Each row has a name. Each question is about the rows just above it.

[-85  41   0 -68  61   1  26  54   9  27] : (109)
[-85  41   0 -68 -69   1 -21  54   9  27] : (79)
[-85  41   0 -68  61   1 -85 -68 -68 -85] : (77)
Count of [-68] in (77):
3
Among the named rows, does one hold [27  9] next to each other, in this order?
no
Among the named rows, does one hold [-69 -68   0] next to each other, in this order?
no
Among the named rows, does one hold [-21  54] next to each other, in this order?
yes
Is [-68 -69] printed in one of the named rows, side by side and in this order?
yes

[ 22   5 -17  15  27  21  65  69  30  81  21  66   9  55  28  14 -20  19
  -5 -46 -13   3  18  85 -12  16  -5 -37  81  -8 -22  38  53   9 -33  15
   5 -14 -20]  (56)
[  1 -19 -36 -48  10  15  -2   3 -39  11  -1 -39  10   6 -24 -11 -39  -1
 -17 -65  -3 -34 -14  16 -70 -55  -1 -33  11 -55 -53   9 -39 -12 -63 -17
   2 -35 -18]  (104)
[-44   8   8 -58  15  -8 -69 -69 -57 -66 -19 -38   4 -38 -12   8 -41 -51
 -22 -32  39 -12   8 -44  -6 -53 -34   4 -32 -48 -32  -1 -49   0 -12 -35
  -7   1  22]  (73)
Count of [-38] in (104):
0
Times [-12] occurs in (73):
3
Among the named rows, does one hold [  6 -24] next to each other, in this order?
yes
Count of [-31] in (73):
0

[  3  15 -60 -29 -34 -16   0  31 -68  -3  28  33  31  28  12  38   4  26
  14 -38  26  33  13 -30 -19   2  -5  14 -50  35  44 -57  28 -26 -27 -57
  39 -31 -37  15  -6  20 -16 -26  38  25]  (111)
[-35 -28 -13 -35 -17 -28 -28   8 -27 -25   2  16  18  22  -1  20  -8   7
 -18  -6 -42  -9 -34   5  62 -27   0   0 -12   3 -28  -8  11 -50 -16 -34
  -2 -30  -8   7 -28 -16  26 -32   4   8]  (14)
[-35 -28 -13 -35  -8 -28 -28   8 -27 -25   9  16  18  22  -1  20  -8   7
 -18  -6 -42  -9 -34   5  62 -27 -72   0 -12   3 -28  -8  11 -50 -16 -34
  -2 -30  -8   7 -28 -16  26   2   4   8]  (137)
[ 29  19  16  17 -33   8  20   0  11  25 -92 -82   1 -44 -10 -55   9 -44
  20  31  19  -7  41 -18   2  -7 -17 -61  18 -12  49  12 -69  -7  -6  14
   4  35  -1 -10  -6 -12   0 -14 -81 -46]  (21)
How many times does (21) hold [25]?
1
Among the named rows, does one hold [ -7 -18] next to each other, in this order?
no
Is [-50 -16] printed in one of the named rows, side by side and in this order?
yes
Is [-27 -25] printed in one of the named rows, side by side and in this order?
yes
Is [-42  -9 -34] printed in one of the named rows, side by side and in this order?
yes
Does one of the named rows hold [-36 -17] side by side, in this order?
no
Times [-6] occurs in (21):
2

[ 54 -23 -49  66  30  48   9   5] : (162)
[ 41   5 -24  19 -20  29  25  20] : (195)
[-12  45  33 -41 -52 -53  11 -13] : (116)
[-35  50  61  -2  -3 -44   1 -61] : (203)
[-16  11  23 -79  20  31  38   6] : (69)
[ -5 -49 -34  19  50  39 -15  16] : (6)
[-57 -52 -37 -35  22  46  15  55] : (50)
[  1  38  15   8 -30  -5  36 -11] : (172)
[ 40 -37 -53 -15 -15 -20 -33  55] : (101)
[-16  11  23 -79 -42 -73 -39  15] : (67)
[ -1 -50 -51  40  49  89  30  28] : (96)
[ -1 -50 -51  40  49  89  30  29] : (51)
Is [66 30] printed in one of the named rows, side by side and in this order?
yes
Is [ 23 -79  20  31  38] printed in one of the named rows, side by side and in this order?
yes
Does one of the named rows hold [-34  19  50  39] side by side, in this order?
yes

[-10  16   3  -3   2   0   0  14   9   1]  (62)
[ 29  -8  15  20 -14 -14  -5   2  -1 -43]  (123)
[ 23  -9  -2  19   8 -11  -2  11  -6 -39]  (19)
[ 56  71  51 -53   0  17 -55 -54  56  86]  (141)
[ -6  32  30   0  15  -9  -4 -16  26 -16]  (157)
[ 19  -8 -15  18   4  -8  -1  17 -10 -36]  (130)
Is [-2 -9] printed in one of the named rows, side by side and in this order?
no
Does one of the named rows hold [ 26 -16] side by side, in this order?
yes
How many times does (62) hold [16]?
1
Count of [15] in (123):
1
Does one of the named rows hold [-16  -4] side by side, in this order?
no
Is [16  3] printed in one of the named rows, side by side and in this order?
yes
Times [-54] occurs in (141):
1

